These are the activations of a small neural network, seen along a few directions. Each row is one input.
Each table varies a few parts of the input and shows all the possible inputs, shuffled.
Descriptions start from the smaller parts, as in this example, which fits no table here: values(2) and (point or ring(9) or (line(4) and ring(5))).
Shared parts are said once, and a part with two or three values counts as separate values.

Rows:
r1: [ 13  -2 -17  -7  30  10 -64  -6  12 -22 -58   1 -60  13  76 -45 -14  34
   3 -40]
r2: [ 65 -80   8 -47   5  16  57  93  -8  61 -39 -25   9 -59  73 -17 -35  55
 -77  79]
r3: [-56  39   8  21  25  27 -34 -35  52  35 -16  33 -20 -46 -77 -11  32 -10
  69   0]
r4: [ 44 -27  11 -31 -17 -40  -6   0 100   8 -16 -22 -41  34  40  -4 100 -51
  15 -11]
r5: [-67 -13 -54  10 -34  24 -18 -41  18  18  18 -43 -31 -22  20  43  -6 -94
   2 -13]
r6: [ -17   26   40   24    1   -6  -21    6 -106  -54   58   -8   31   97
  -15   29  -15   -9  -15  -42]
r7: [ 42 -41 -24 -27  -8  37  88  89 -27  26  78 -15  39 -32  -1  69 -99   8
 -95  55]
r8: [ -9 -46   8  16 -31   7 -56 -17  39  37 -74  36 -18  19  44   6  52 -75
  40  24]
r9: [  3  56  40  12  33 -46 -24 -10  -9 -58   5  28  40  52 -82 -66 -22  67
  16 -16]
r10: [-30  21  19  20   6  -8  37 -56   2  17  -3  -3 -22 -63 -50   0  98  22
  74 -27]
r11: [-21  61   0  19  19   2 -14 -67 -22   5 -32  34  -3 -33 -38 -31 -31  59
  31 -20]
r12: [-34  33  25 -11 -38 -20  53 -50 -28   3  65 -19 -19  -3  16  76  87 -62
   9 -16]
r13: [ 52  10  22 -55  54  15  83  88  20  23  38  36  59 -59 -68   4 -57  93
  -9  81]
r14: [ 36 -56 -20  49 -19 -44 -44  34   8 -77 -32  17  26  67  23 -73 -18  10
 -49 -30]
r15: [-22  19 -65   7 -26  24 -37 -27 -52 -22   9 -50   8  34  39  20 -72 -46
 -14 -25]
- What do these inputs look like to the network? => values(3) and (point or line(4))
- Change only the line(4) part in r6. List by row number the other rows that result. => r5, r12, r15
- List by row number the other rows that have the values(3) part in common with r10. => r3, r9, r11, r13

Rows:
r16: [-22  -4  -5  40 -14 -22 -23 -28 -28 -59 -18  15 -47  31  25 -34  11 -12
  -2 -41]
r17: [-60   5 -42  16  30 -10   7 -46  49  12   9  11  -9 -42 -82  -1   9  16
  76 -39]
r18: [  -3   55   13   11  -17  -24  -87  -20    1  -15  -64   40   18   56
   11 -102   21   13    1  -26]
r19: [  0  37 -30  16  -8 -32 -71 -16  37  25 -62  34   9   1 -13 -92  55  19
  22 -30]
r20: [-37 -21 -10  46   2 -10 -30 -20  36 -15 -23  41 -21 -10  -8 -25  48  -4
  12 -38]
r21: [ 36 -16  22 -20   0  35  36  52 -79 -13  45 -22  61  -9  40  31 -81   3
 -55  53]
r22: [ 96 -64  17 -18  16 -27  53  78  26   9  -4 -32  -6   0 -19  -2  26  72
 -23  41]
r23: [ 34 -53  19 -36  10  20  29  96 -46  -9  12   6  45  10  68  27 -41   3
 -48  49]
r24: [ 33 -41  71 -26  23  30  27  50 -34  22 -32   5 -57 -11  56  13 -50  29
 -49  58]
r25: [-54 -16 -39  -4 -33 -23   8 -25  41 -14  34 -11 -35 -14  56  41  68 -69
  -3 -13]
r26: [ -3  90  33  34 -10  -6 -88 -42 -36  -4 -44  -2  41  49 -30 -85  -8  -9
 -33 -33]
r27: [ 31 -20  84  -8  17  35  12  17 -70  40 -22 -27 -20  -2  11  39 -82  28
 -75  59]
r28: [-54  -3 -16   9 -44 -27 -10 -20 -38 -37  46 -31 -49  29  77  48  54 -59
 -19 -33]
r29: [-12  18 -40  48   7  -1 -52 -15  54  -4 -56  45   9   8   0 -48  35  15
  20 -44]
r30: [-30  36 -45  16  32  12 -19 -38  53   9 -18  13  32 -17 -75 -37  22  27
 102  -3]
r31: [-61  12 -42 -33   5  10  67 -38  31  12  56 -44 -13 -41 -16  74  58 -75
  62 -13]
r32: [-43 -18 -52  16 -33 -15 -10 -14  31  12  10  26 -29   2  30  36  38 -58
   8 -32]
r33: [ 62 -32  26 -59  29  -8  85  36  50  43  24 -32  40 -42 -90  14   1  71
  35  33]
r34: [-14  34 -19  43   0 -22 -79 -14   1 -47 -49  40  -1  51  15 -55  -3   4
   2 -42]
r35: [ 98 -37  42 -33   7 -28  39  84 -28 -16  11 -30 -21  37  -3  -6 -10  63
 -55  17]
r36: [101   0  46 -20 -12 -17  46  23 -41 -15  30 -42   9  29 -22  -5 -58  61
 -69  26]
r37: [  8  70 -11  46 -16   4 -68 -48 -57 -54 -17   9  12  38 -22 -48 -21   8
   3 -27]
r38: [-18   4 -22   8 -50  -3 -31 -17 -20 -39  29  23 -42  43  51  23  14 -55
  -2 -36]
r39: [ 38 -63  59 -25  30  50  28  62   5  61 -34   7 -45 -57  22  22   2  35
 -29  60]
r40: [ 28 -69  -6 -34  15  31  35  82  22  21  11  32  63 -34  49  20 -15  14
 -22  69]
r41: [-41  41 -10  12 -36   0   0 -48 -62 -46  62 -50 -26  23  41  62   5 -81
 -38 -31]
r42: [-30  56 -32 -14  12 -27 -30 -46  42  39 -45   3  42 -39 -90 -69  31  34
  99 -26]
r43: [-30  40 -23  33 -44   4 -11 -47 -45 -53  39 -22 -25  37  18  34 -35 -57
 -15 -25]
r44: [ 20 -42  68 -51  59  54  67  17  52 100 -15 -13  -1 -69 -32  49 -32  18
  19  60]
r45: [-24  30  21  63  -3 -12 -43 -63 -24 -46   3   6  -8  42 -11 -15 -36 -30
 -35 -38]
r46: [ 14 -42 -26 -68  42  33  77  44  51  47  36   9  84 -59  -6  40 -54  15
  37  79]
r47: [-64  13 -50 -10 -15  -2  37 -39  27  33  48  -9  -9 -42 -49  52  31 -41
  76 -33]
- Changing only one part turns r27 into r39. The same change can be made to r36. Which row results? => r22
- What do these inputs look like to the network? => line(4) and (values(3) or line(5))
- Start at r19 and move only the line(5) part, one step at a time. The first step leads to r29. Which rows follow, in order? => r20, r32, r25
